B = [[-16, 54, 39, 60, 37, 49, 52, -12, -63], [45, -38, -42, 20, -29, 49, 60, 8, -24], [-26, 64, 15, -39, -34, 17, 8, -64, 66], [51, 14, -41, 16, -58, -63, 37, -8, 32], [51, -1, -50, 30, -17, -39, -47, -61, -17], [-21, 24, 29, 58, 56, -40, 46, 59, 22], [3, -15, 0, 43, 55, -18, 32, -9, -16], [-52, -63, -15, -15, -37, -42, 59, 13, -62], [-25, -61, -60, -11, 1, -40, -47, 19, 24], [65, -2, 18, -7, 29, 61, 24, 64, -66], [-7, 1, 47, 0, -46, 4, 53, -23, 45], [-46, -10, -65, 21, 56, 50, -14, 41, 56], [-35, -37, 37, -21, -12, 63, 14, -35, -55], [-44, -5, 54, -2, -61, -40, 4, 24, 26], [-63, -28, 13, 13, -26, -50, 30, 18, -59], [0, 6, -17, 49, 52, 59, -10, -24, 11]]
The first entry in reading order is -16
The entry just left of the smallest entry -> 64
What is the smallest entry?
Answer: -66

data =
[[-523 -573 -391 -109  -81 -105  -92 -628 -631 -626 -414  -89  -84 -583
   -84]
 [-522 -579 -395 -104  -73  -97  -86 -631 -636 -631 -418  -83  -76 -589
   -77]
 [ 392  401  219  -34  -47  -14  -47  473  471  464  256  -44  -42  414
   -46]
 [-452 -494 -340  -99  -76  -97  -85 -541 -544 -540 -361  -84  -79 -503
   -79]
 [ 547  454  202  -73  -50   15  -75  595  577  568  252  -63  -40  481
   -58]
 [ 538  550  311  -23  -38    5  -37  643  641  634  351  -34  -32  569
   -37]
 [ 349  387  233  -13  -32   -9  -22  433  438  436  251  -22  -30  402
   -30]
 [-443 -507 -357 -107  -76  -92  -90 -543 -549 -545 -378  -87  -78 -514
   -81]
 [-451 -479 -326  -99  -81 -104  -86 -531 -531 -527 -348  -86  -84 -488
   -83]
 [-473 -527 -364 -101  -73  -93  -85 -573 -577 -573 -385  -82  -75 -536
   -77]
 [-484 -563 -401 -123  -86 -101 -104 -597 -605 -602 -421  -99  -87 -570
   -92]
 [-508 -569 -389  -99  -68  -90  -81 -619 -624 -620 -411  -78  -70 -579
   -72]
 [ 539  464  216  -65  -49   12  -69  595  580  572  263  -58  -39  490
   -55]
 [-504 -576 -400 -107  -73  -92  -89 -619 -626 -622 -421  -85  -75 -585
   -78]]
The entry just left of 5 is -38
The entry just left of the largest entry -> -37
Report the entry just left of the smallest entry.
A: -631
The entry just left of -361 -> -540
The entry just right of -9 is -22
The entry just right of the largest entry -> 641
Report the largest entry.
A: 643
Report the entry just right of 311.
A: -23
The entry just right of -488: -83
The entry just left of 233 -> 387

Questions about the array below.
1) The entry just right of the largest entry?
2) The last entry, reading row by row?
3) The 1st entry, reading row by row?
4) The top entry of the column that holds the largest entry?
5) The entry directly below the centre entry?
6) The 5th entry from the end, reading row by row?
7) The largest entry in the first column?
8) The entry directly below the smallest entry?
[[  7  19  11   2   7 -12 -15   4  22  25   1   5  28   5   3]
 [-20  15  22  -6  26  33 -25 -32  11  -7 -22 -14  -6 -19 -16]
 [ -1  21  13  -5  10  -8 -15   0  24  26  -5  -2  28   0   7]
 [  6   4   3   6   3   0  -3   3   4   4   4   6   5   4  -1]
 [ 19  -1  -2  20  -2  -5  -2  11  -4  -3  17  21   1  12  -9]]
1) -25
2) -9
3) 7
4) -12
5) 3
6) 17
7) 19
8) 0

x =
array([[69, 86, 73, 82, 57, 29, 82, 71, 84],
       [71, 83, 73, 82, 59, 21, 87, 70, 84],
       [43, 32, 43, 28, 45, 88, 31, 39, 29],
       [42, 33, 43, 36, 57, 84, 35, 44, 36],
       [72, 83, 74, 87, 59, 21, 85, 73, 88]])
Which number is the 1st entry, reading row by row?
Answer: 69
The entry in the bottom-right corner: 88
Which number is the bottom-left entry?
Answer: 72
Which number is the entry directly below the centre entry?
Answer: 57
The top-right entry: 84
Which number is the second entry on the diagonal from the top-right corner?
Answer: 70
Which number is the 2nd entry, reading row by row?
Answer: 86
The centre entry: 45
The smallest entry in the last row: 21
The entry just right of 35 is 44
Which number is the second-last entry, reading row by row?
Answer: 73
Which number is the 3rd-last entry, reading row by row?
Answer: 85

Read these off the table that follows.
1) Read off the top entry of the column that holds the largest entry.
2) Read off the entry directly above 163.
3) Read off the top entry of the column that holds the smallest entry.
4) Read off the smallest entry in the first row.
5) Read off the largest entry in the first column.
6) Read off the fourth-last entry, reading row by row.
7) Read off the largest entry in the last column.
8) Read off the entry directly above 224.
[[174 145 159 181 159 175 162 134 157 143 222 158 135 165 167 150]
 [115 143 159 183 156 182 175 185 159 174 153 154 159 150 165 111]
 [177 180 154 120 148 176 172 170 224 131 143 166 163  50 172 181]
 [192 208 168 246 159 130 177 154 169 147 167 159 161  89 156 102]]
1) 181
2) 159
3) 165
4) 134
5) 192
6) 161
7) 181
8) 159

M =
[[  8 -22 -30 -16  28 -48 -28   0  11 -25]
 [ 19 -12 -39  44 -10 -43 -25  15   9  -7]
 [  7   3 -23  -6 -15 -22  12  47   3 -28]
 [  9 -18  -9   6  32  21 -13  60 -22 -32]
 [ -1   4  -4 -28   2 -39 -11  26  -7   8]
 [-22   7 -18 -14  54 -10 -18  -8  22  -8]
 [-20  32  22 -36  -9  -4  35  -5   4  12]
 [ 10 -14  -9   3 -14  29 -14  39 -19   3]
 [ 18   4 -26  35   6 -44 -12  61  -5 -14]
 [-10  -1  32  -9 -16  25   8 -65   3  24]
 [ -1  10  15  21  22  48  31  17 -10 -16]
 [-14   6  30  10  25  30   5   1 -16  31]
 [ 11 -43   5 -29  22 -10 -10 -28  -4 -33]
 [  3   0  11  27  10  41  14 -26   8  -4]
 [ 25 -10   9  17  -1   4   7  29 -20 -24]
 [  6 -12  -8   2 -32 -66 -28 -25  10  23]]
Which number is the 1st entry, reading row by row?
Answer: 8
The largest entry in the last row: 23
Which number is the entry just left of 60?
Answer: -13
Which number is the second entry from the end, reading row by row?
Answer: 10
The first entry of the smallest entry's row is 6
Which number is the entry just right of the largest entry?
Answer: -5
The entry just left of the largest entry -> -12
The entry in the top-right corner: -25
Which number is the largest entry in the last column?
Answer: 31
Which number is the largest entry in the first row?
Answer: 28
The entry directly below -44: 25
The smallest entry in the last row: -66
Which number is the third entry on the main diagonal?
Answer: -23
The largest entry in the first column -> 25
Which number is the third entry on the diagonal from the top-right corner?
Answer: 47
The top entry of the column that holds the largest entry: 0
The third smallest entry is -48
The entry directly below 60 -> 26
The entry just left of 41 is 10
Which number is the last entry in the row that holds the largest entry?
Answer: -14
Which number is the entry directly above the largest entry?
Answer: 39
Which number is the second entry on the diagonal from the top-right corner?
Answer: 9
The fourth entry from the end, reading row by row -> -28
The entry directly above the smallest entry: 4
The entry just left of 44 -> -39
Which number is the second largest entry?
Answer: 60
